Each row below holds a small network's activations on one input, seen along a few directions.
In each table, some parts of the input vary, and every possible input appears once, in random order.
A made-up example of a description, with smaller parts first: one of 3 separate values, together with either a single point or one of 11 places around a ring or (one of 4 places along a line, together with one of 5 places around a ring).
Shared parts are said once, and a part with two or three values counts as separate values.
(in the rows, 128 means zero)

Other details of the inputs shift rows strongly along two fixed directions, in all tables alike. That doesn't count.

Table:
row 1: [125 136 136 107 144 113 129 120 145 162 120 113 113]
row 2: [123 104 106 146 115 134 112 121 126  46 123 110 142]
row 3: [132 130 116 192 124 139  96 152 113 139 132 185 167]
row 4: [121 143 140 105 141 108 153 124 143 150 121 100 125]
row 5: [131 140 147  77 153 103 166 112 147 178 118  87 101]
row 6: [136 129 138  81 140 126 184 110 151 164 145  95  70]
row 7: [132 154 160  58 128 114 171 130 130 168 104  89  93]
row 8: [117  96  97 125 124 142 107 118 115  54 150 113 153]
row 9: [131 146 146  56 135 115 161 128 143 168  99 100  94]
row 10: [133 145 137  99 138 112 155 124 139 149 119 101 128]
row 11: [133 155 142 101 140 114 142 130 138 146 117 107 116]
row 12: [128 148 123  69 136 112 173 124 136 137 140 103  77]
row 13: [116 111 152 104 111 131 139 125 113  87 117  90 166]
row 14: [134 123 111  98 139 119 156 114 127 142 150 122  98]
row 15: [117 100 123 108 124 151 133 115 137  73 146  85 127]
row 16: [125 101 105 152 114 130 129 125 122  49 134 101 157]
row 17: [116 109 104 111 125 132 143 121 118  59 150  97 150]
row 18: [137 161 121 171 130 131 131 135 153 217 149 213  55]
row 19: [155 146 106 177 127 109 125 133 145 220 139 203  61]
row 20: [118 101 150  96 114 136 120 121 116  90 114  89 157]
row 21: [125 132  90 191 124 138  88 135 119 124 153 210 124]
row 22: [117 107 132 135 113 144 115 132 103  68 120 104 189]
row 23: [136 130 111 200 132 137  69 137 124 145 135 189 157]
row 24: [133 122 120 192 116 144  74 142 108 152 129 194 154]
row 25: [111 106 144 133 107 146  97 128 109  65 111 119 175]
row 26: [105 115 128 140 131 136  94 122 128  59 116 104 175]
row 27: [121  96 149 113 118 138 123 120 107  85 120  94 171]
row 28: [133 151 149  66 136 116 162 138 135 158 108  94 103]
row 29: [128 134 123 194 114 144  76 143 110 144 120 202 150]
row 30: [114 107 123 127 121 148 146 121 132  61 150  90 145]
row 31: [117 117 124 137 128 140  93 123 124  60 115 109 178]
row 32: [139 134 153  64 134 115 171 118 128 183 110  94 100]
row 33: [139 134 101 215 117 129  97 145 123 120 142 190 122]
row 34: [140 167 154 156 121 115 127 148 126 227 124 201  88]
row 35: [140 103 100 190 122 132 108 126 119 100 143 153 140]
row 36: [149 153 126 153 135 120 114 146 135 238 124 202  93]
row 37: [142 142 144  69 150 106 168 113 144 178 116  88 102]
row 38: [115 119 131 114 124 147 143 126 135  63 145  86 126]
row 39: [138 127 138  92 140 123 149 129 128 160 117 110 124]
row 40: [121 146 123 205 135 131  80 146 124 133 135 182 153]
Description of these inputs: one of 5 places around a ring, together with either one of 3 separate values or one of 5 places along a line.
Q: Changing only the place on the ring of 5 turns row 40 into row 4. The same change can be made to row 12. Which row results?
A: row 17
Q: Changing only the place on the ring of 5 turns row 20 into row 25. The same change can be made to row 36. Which row results?
A: row 9
Q: Which other rows agree with row 32 in the place on the ring of 5? List them by row number.
A: row 5, row 6, row 14, row 27, row 35, row 37, row 39
Q: Change only the place on the line of 5 in row 10. List by row number the other rows that result.
A: row 3, row 4, row 13, row 22
Q: Change only the place on the ring of 5 in row 33. List by row number the other rows that result.
A: row 2, row 16, row 19, row 35

Table:
row 41: [145 136 107 174 122 143 108 149 116 168 135 210  99]
row 42: [ 98 100 119 131 111 147 106 126 110  16 146 104 174]
row 43: [123 103 108 148 116 147 117 134 106  16 137  83 192]
row 44: [143 140 112 106 139 118 148 125 130 165 141 126 107]
row 45: [128 153 150  50 135  89 212 117 150 168 129  75  68]
row 46: [114 114 119 137 128 132 113 111 140  80 128 101 132]
row 47: [146 145 120 209 126 137 120 144 136 196 148 198 100]
row 48: [122 116 155  97 112 135 111 138 111 104 108  99 148]
row 49: [101 104 108 140 128 132  98 120 124   9 136  89 184]
row 50: [103 111 131 121 120 144 126 122 125  69 143 113 135]
row 51: [148 135 116 179 114 146 104 141 130 168 144 206 101]
row 52: [142 166 147  53 144  95 215 129 157 200 131  87  55]
row 53: [119 108 127 125 117 161 120 128 125  76 138 103 135]
row 54: [110 108 111 136 105 144 104 125 102  33 139 115 165]
row 55: [139 155 146 188 129 131 110 143 119 188 118 199 146]
row 56: [108 102 122 138 123 165 109 135 120  38 147 107 162]
row 57: [137 109 118 122 125 135 146 132 117  85 122 100 139]
row 58: [115  72 102 128 122 143 106 112  98  25 131  95 188]
row 59: [143 152 143 220 130 129  84 149 105 185 128 213 145]
row 60: [143 130 134 177 130 122  84 144 112 197 127 189 142]
row 61: [136 147 151 106 137 105 119 134 136 170 101 116 113]
row 62: [130 152 111 124 133 103 133 122 139 146 127 135  99]
row 63: [134 154 108 211 124 142  92 159 124 175 162 236 112]
row 64: [140 151 146  21 138  86 201  97 173 184 106  68  38]
row 65: [118 110  96 142 127 144  95 129 119  14 130  87 185]
row 66: [127 143 121 126 149 126 136 131 154 140 135 124 102]
row 67: [121 132 113 119 141 127 126 132 140  82 136  99 139]
row 68: [124 117 146 107 137 139 119 116 114 111 113 107 182]
row 69: [133 150 117 238 127 125 109 145 130 196 159 238 106]
row 70: [121 132 138 111 118 132 145 117 137 152 135 130  82]
row 71: [151 137 132  22 151 102 205 113 145 203 115  81  55]
row 72: [134 147 144  26 149 109 195 108 172 165 111  40  53]
row 73: [137 136 105 197 115 133  97 143 112 177 139 239  96]
row 74: [122 103 127 120 105 142 120 114 122  72 132 119 133]
row 75: [112  92 103 122 125 133 106 115 117  18 114  87 166]
row 76: [123 139 145   5 147  90 211 100 150 163 130  48  73]
row 77: [116 122 139 107 126 118 110 138 133 114  95  96 156]
row 78: [129 128 136 140 121 123 152 119 137 146 135 124 102]
row 79: [112  86 130 126 119 138  93 134 107  79 113  95 205]
row 80: [131 168 129 183 134 121  94 146 138 209 108 209 132]
row 81: [146 136 109 196 137 140 105 135 134 209 156 205 103]
row 82: [108 100 135 109 125 146 109 121 111  67 109  84 215]
row 83: [139 154 132  38 141  86 198 106 145 210 128  94  56]
row 84: [130 164 171  41 132 101 200 125 148 202  89  79  97]
row 85: [102 106 114 151 133 137 101 119 132  36 136 103 165]
row 86: [125 126 116 108 117 142 129 134 116  80 135 108 133]
row 87: [137 158 149 176 127 133  90 146 109 199 125 209 119]
row 88: [156 152  97 231 131 131  79 145 145 201 143 245 100]
row 89: [134 126 113 190 130 130 106 121 130 189 154 195 109]
row 90: [111 112 146 106 106 137 109 143 115 104 104 109 161]
row 91: [140 164 142 171 146 117  89 137 125 190 115 182 123]
row 92: [140 127 148   6 137  94 210  89 157 180 119  53  58]
row 93: [136 175 169  37 153  97 178 114 157 207  87  90  81]
row 94: [142 142 158 125 124 109 134 142 123 183 109 130 117]
row 95: [114 102 115 136 110 132 126 121 106  19 134  79 182]
row 96: [148 117 119 118 132 130 138 119 137 155 139 132 113]
row 97: [156 136 110 231 117 139 101 145 129 174 149 222 122]
row 98: [130 103 128 138 110 130 136 114 125  74 131 106 146]
row 99: [116 127 156 102 121 148 119 127 114  95 106 114 167]
row 100: [135 138 120 107 146 119 151 128 137 165 149 127 109]
row 101: [121  90 113 146 114 136 124 124 104  40 125 106 168]
row 102: [111  96 125 138 127 153 130 131 122  20 141  70 180]
row 103: [102  82 116 139 130 147 108 111 115  31 150  93 186]
row 104: [141 153 177   4 156  94 194 106 138 214  99  55  77]
row 105: [130 114 104 123 135 134 118 130 128  78 116 108 137]
row 106: [138 136 105 209 144 140  99 143 131 191 165 217 119]
row 107: [133 137 137 187 114 122 103 157 120 186 116 185 145]
row 108: [109 129 147 106 113 145 120 133 119 101 103 114 171]
Q: What do these inputs look like to the network?
A: one of 4 separate values, together with either one of 5 places around a ring or (one of 2 separate values, together with one of 6 places around a ring)
Q: Changing only the choice among 4 separate values turns row 98 into row 64. The same change can be made to row 107. Which row results?
A: row 77
Q: Start at row 103 and move only the place on the ring of 6, one step at a time. The first step leads to row 76. Which rows follow, in order?
A: row 83, row 58, row 92, row 89
Q: Change only the choice among 4 separate values in row 69. List by row number the other rows that result.
A: row 50, row 85, row 103
Q: Change only the place on the ring of 6 in row 100. List by row number the other rows that result.
A: row 44, row 71, row 81, row 96, row 106

Table:
row 109: [121 152 147 175 131 125 106 142 117 148 121 166 172]
row 110: [125 149 172  96 103 115 150 140 132 156 100 126  95]
row 111: [126 152 124 171 143 143  95 148 128 146 134 167 161]
row 112: [118  98  93 129 139 122 104 113 131  61 124 104 173]
row 113: [133 166 143  95 141 122 131 134 157 160 100 111 102]
row 114: [137 109 137 121 123 142 131 116 118 164 152 145 104]
row 115: [151 139 106 106 147  87 156 125 141 152 122 106  99]
row 116: [121  97 111  66 115 129 153 103 127  72 124  81 126]
row 117: [141 122 123 178 145 146  95 138 124 162 129 161 160]
row 118: [130 149 103 196 143 118 117 143 131 127 155 156 141]
row 119: [120  90 126 137 145 141  97 111 119  79 141  92 179]
row 120: [120 155 140  95 155 114 140 120 142 168 139 113 105]
row 121: [118  88 111 143 143 136 116 111 138  73 141  92 178]
row 122: [114 142 103 185 145 128 105 131 144 136 152 168 146]
row 123: [133 148 128 110 127 119 185 131 130 142 149 121  82]
row 124: [120 103 146  65  98 121 146 124 100  90  96  73 153]
row 125: [121 140 146  86 131 130 153 124 126 158 149 133  85]
row 126: [117 131 111 181 113 145 105 133 138 115 137 185 106]
row 127: [133 117 157 128 105 131 146 131 109 175 120 138 130]
row 128: [127  91 144  70 116 156 152 123 117  95 124  65 145]
row 129: [117 138 167  84 123 116 134 122 137  79  85  59 156]
row 130: [123 160 140  99 145 111 124 119 154 157 116 113  85]
row 131: [126 136 129 164 118 157 106 156 113 140 145 187 141]
row 132: [123 143 147  91 123 128 138 125 137 147 124 132  64]
row 133: [115 145 103 187 134 125  90 129 156 124 129 164 127]
row 134: [137 139 139 118 132 101 125 129 118 166  92 132 143]
row 135: [115 112 136 124 107 162 102 145 119  47 113 112 153]
row 136: [135 113 129 101 123 132 169 108 143 166 148 124  91]
row 137: [134 113 107 158 113 138  87 127 102 139 142 190 122]
row 138: [152 128 123 121 151 102 168 121 148 164 140  96 106]
row 139: [139 118 109 156 109 146  93 147 105 144 124 186 137]
row 140: [135 132 116 114 149 107 108 117 127 159 123 138 117]
row 141: [151 127 104 129 116 116 152 125 119 134 135 143  95]
row 142: [152 121 128 114 122 124 182 118 132 157 149 113  87]
row 143: [119 115 115 151 109 142 129 134 120  29 130 104 131]
row 144: [129 107 111 119 137 138  92 130 114  72 105 101 187]
row 145: [120 144 161 122 108 126 147 144 113 159 124 149 129]
row 146: [119 140 130  98 128 129 172 119 143 152 148 133  87]
row 147: [120 128 109 156 131 122 113 132 139  40 124  84 150]
row 148: [135 124 144 181 133 128 107 131 112 164 115 158 171]
Q: What do these inputs look like to the network?
A: one of 2 separate values, together with one of 4 places along a line, together with one of 5 places along a line
Q: Changing only the place on the line of 5 turns row 124 into row 116. The same change can be made to row 110. Which row results?
A: row 126
Q: Change only the choice among 2 separate values in row 131. List by row number the other rows that result.
A: row 111
Q: Change only the place on the line of 4 in row 117. List by row number the other rows that result.
A: row 111, row 113, row 144

Table:
row 149: [135 147 100  96 150 117 160 110 157 181 157 143  48]
row 150: [135 167 161 101 103 121 173 146 128 190 115 151  74]
row 151: [153 126  84 212 144 124 133 131 137 176 178 189 109]
row 152: [113 101 151  35 115 146 148 118 111  95 123  71 131]
row 153: [109 105  96 201 126 156  92 124 135  33 167 136 154]
row 154: [132 146 168 100 115 134 161 133 136 205 124 150  76]
row 155: [113 147 141 156 128 124  97 148 122  84  96 116 182]
row 156: [111 133 166  64 146 121 137 119 146 101  92  44 155]
row 157: [147 121 138 194 117 137 127 141  98 198 150 203 139]
row 158: [146 130 140  81 106 119 149 126 117 199 108 151  72]
row 159: [127  84  66 185 119 142  82 118 120  29 150 145 151]
row 160: [143 145 129 199 147 110 104 140 124 212 128 185 170]
row 161: [116 137 121  79 126 114 183 120 148  50 137  53  93]
row 162: [113 113 119 166 140 151  45 132 109  69 119 139 218]
row 163: [127 119 143  50 138 106 128 114 131  99  76  45 149]
Q: What do these inputs look like to the network?
A: one of 3 separate values, together with either a single point or one of 4 places along a line
Q: Changing only the choice among 3 separate values turns row 151 into row 157. The same change can be made to row 161. Which row results?
A: row 150
Q: Change only the place on the line of 4 in row 156. List by row number the other rows that result.
A: row 155, row 162, row 163
Q: Change only the place on the line of 4 in row 159. List by row number the other rows that result.
A: row 149, row 153, row 161
